Here are a small network's activations along a few directions, averaged over the inputs that share one value of a field.
Values that are neighbours, or in one group, have similar rows; names and order tell nothing.
Random noise pushes rows far along 11 fixed directions. That doesn't count. These rows show it; they differ only by the noise:
-115  555 -404 -247 -491  459 -309  153  206  492  154  125  544 -311 -519  -58 -381 -267 -406  486 -307   -7  508   22
-146 -205 -368  174  237 -529 -327  305  -18 -470  509  -66  150 -857 -343   20 -335 -244  171  -20 -521  286 -419 -408
 -39  197  128  172  -99  -17 -190 -123  -22  166  -75   39  119 -418 -395 -147    2   88  219 -151 -359 -294  143  204
-482  132 -300  402 -189   16  117  280  266  329  120 -197 -232  359 -121   34  -48 -271  -37   90 -152  -28  -85 -244
  13  -52 -315   57  -92 -212   87 -477 -208  -44  447 -184  366  132 -596 -185  -74  -10  -29   67  197 -207  499   76
-166  452 -105  102 -225  148  250  128  437  -37  233   43  -74  221 -174  -82   97  -71   14  -77  -77   63 -180  -33
 162 -638   21  -48  -48 -195 -924  329 -310  400 -181  -76  -57  -80  276  193 -239   67 -404  342   53  243  274 -115
-440   81 -142 -129 -430  633   45    5  -38   24  273  268  186  352 -336  342 -248  186    3 -218  148   87   35 -442
-129 -316 -215  140   -2 -299 -749 -273 -598  141  148  -71  474 -505 -557   19 -447   96    9  -20 -225 -111  472 -135
-667 -756  -81  -77   67  294   91   41 -413  128   49 -152 -227  -39 -103  445 -404 -161   96  168   89  -37   61 -390
-453  111 -576  210  450  -14  293 -668 -142 -104  279 -392  102 -527 -166 -105 -186 -160 -330  138   22  204 -214 -130
-369  304 -357  206 -183  130 -258  358  301  743    8 -312 -259   81 -200 -195 -271 -278 -642  520 -308   51  287  122
 293   -2 -193  330  100 -105   55 -494  -55  455  -81 -323   75 -368 -185 -340  306  112 -313  188   -4 -344  263  367


V, 12 values:
v2:  -45  332  520 -340  287  147    9 -139  -30  260 -567   15 -252 -104  233 -101 -234  -61   62   97 -302  -95  316  594
v8: -208  504   32  -47  343  -53 -553 -512 -424  197 -422  -79 -144 -149 -283 -530 -369  348 -429 -152 -207  111  383  415
v4:  348 -428 -104 -240   12 -213 -418  154 -375  183 -238   68  352  267  305  220  -18  -13 -265  252  153   47  470 -189
v9:  159 -143 -250 -113  280 -214  285  198  174 -549  539 -128 -127 -645 -269 -135   30 -137 -179  120 -135  257 -465  -48
v10: -787 -314  -57   96  -21  -63 -350  522 -276  -39  -68   72 -208  492 -176  192 -687 -177   15   70 -157  139  198 -302
v11:  345  480  307 -637 -119  655   30 -290 -103 -363   85  669  458 -393  -36  178 -177  354  -90 -176   55   18  185  169
v6: -137  118   78 -440  202  499 -143   12 -215  -69 -244  -43 -173 -292   27  -11 -282  363 -250  -86  -62  155  -78  199
v1:  456  134 -388  545 -276  532  -44 -274 -114  564 -109  148  471 -660  -62  246  345  717  -45 -614 -362 -479 -469 -628
v5:  599 -151   95 -247   32  149  -99 -271 -205  102   23   24  260 -319   79  -26   41  183 -488  165  284   71  161  287
v3:  -54 -253  458 -305  258  -78  218  -57 -109 -273 -152  133 -134   39  191  -14 -144 -139  203   67  204   -8  220  249
v7: -143   11 -478 -304 -179  497  342 -404 -105  -17   80   48  567  527  227  209   19 -208 -298  400  877   78  178 -280
v12:   48  182  -89  578  -47  -86 -218 -513 -321  769 -261 -344   21  536 -115 -390  238  578 -354 -329   69 -303  389  237
A value of V combines one of 4 hidden first parts with one of 3 second parts; all combinations occur once.
Changing only the second part turns v12 into v1. v9 has the same second part as v12; what does that change turn v9 into? -> v5
Changing only the second part turns v4 into v8. v3 has the same second part as v4; what does that change turn v3 into? -> v10

K, 10 values:
k9: -152  967 -146   74 -397 -467 -807  160  252  304 -295  -33  319  545 -210 -480 -286 -498 -116  408 -201   32  807  462
k3:   -7    9 -545 -137  270 -349  -53 -314  -17 -271  298  -78  352  262  474  247 -251 -271 -259  254  259  642 -111 -500
k7:  728 -624  256  -87 -535  250  360  259 -159 -156  312  465  189  475 -464  186  385  722  468 -588  156 -628  303 -203
k2:  -44  -55 -241   55 -433 -233 -527   -5 -285  258 -258  138  900 -119 -220  104  -71 -582  584  259  -11 -331  556 -264
k1:  -57 -485  535 -808  308 -207 -152  298 -148 -404 -381  130 -152   77  384  196 -368 -381  377  354   79  131  337  206
k10:  138  621  464  -65   96 -431   26 -114  368 -181  122 -104 -353   34 -149 -477  188 -162 -104   90 -113  147   78  780
k5: -466  119 -509  214  268 -704  146  -40   46 -123  517 -577  137   -1  -73  -63 -343 -814  153  350 -124  187  -98 -186
k4: -106   55  114  -18  490 -400   27 -759 -398 -266  113 -431 -292  416 -520 -712  -95  488 -328 -254  350 -155  619  731
k6:  166  -72  153 -573   22   23  166 -628 -397 -261  349  -14  476  118 -279   17 -395  -74    6  161  407   -8  562  309
k8: -458  721  467 -439 -285  823 -507 -249 -154  258 -482  352  178 -327   29  106 -394  166 -194   84  -75   94  308  471
K is arranged as a ring.
A walk along K starts at k2 and steps to its neighbour k9. Put k3, k4, k6, k8 in the order it reaches them. -> k4, k3, k6, k8
How many steps from neighbour to neighbour lead from k1 to k10, at the fewest? -> 5

Y, 10 values:
y6:  -64  330  330   55 -443  448 -170  -47   64  204 -271  270  -58  550   84  146  177  313   90 -356  233  -17  -83   -3
y1:  189  850 -105  618  122 -811 -292  -13  529 -127   99 -174  -40  477  363 -359  323   60   33 -441 -176  349 -493   20
y10:   45  -27  202   13   16  -31 -280  221   -1 -111 -213  186  -70 -438  -77  -13   71   96  179 -130 -287  -45 -174   33
y5:  502  408   -9 -420  -38   93 -122  172  449  -25    9   50   39  -15   24 -417   57   77 -536  318   74  231  173  455
y9:    8 -381   19 -257   29   93 -188 -154 -412 -153  151   27  142 -493 -343   44 -203  116 -104  136   59  -44  310   96
y8: -135  127  131  304  -66  289 -111  133    5  190 -364  294  -12 -243  226  317   -4  150  270 -426 -353  -67 -425 -378
y7:  252   73   73 -404 -132  100 -583   -2  -35  197 -154  145  157  371  100 -176 -210  269 -469  170  219  303  560  208
y4:  403  306  -98  471  438 -584  -49 -487   86 -299  340 -267  -73 -561 -100 -518  419  434 -279 -344 -126  155 -462  326
y3: -117  555   13   -7  -29  -44 -222  -33  110  -87  171  115  125  -48  -41  -63 -193  -41 -233  -70 -146  337  -53   50
y2:  681 -463 -867  530  287 -900   64  -87 -130 -189  493 -381  441 -173   94 -143  258 -129 -205  164  109  -49 -121 -411
Y is arranged as a ring.
A walk along Y starts at y4 and steps to its neighbour y3. Put y6, y1, y5, y2 in the order it reaches them. -> y1, y2, y5, y6
How many steps from neighbour to neighbour lead from y9 to y8, at the fewest? -> 5
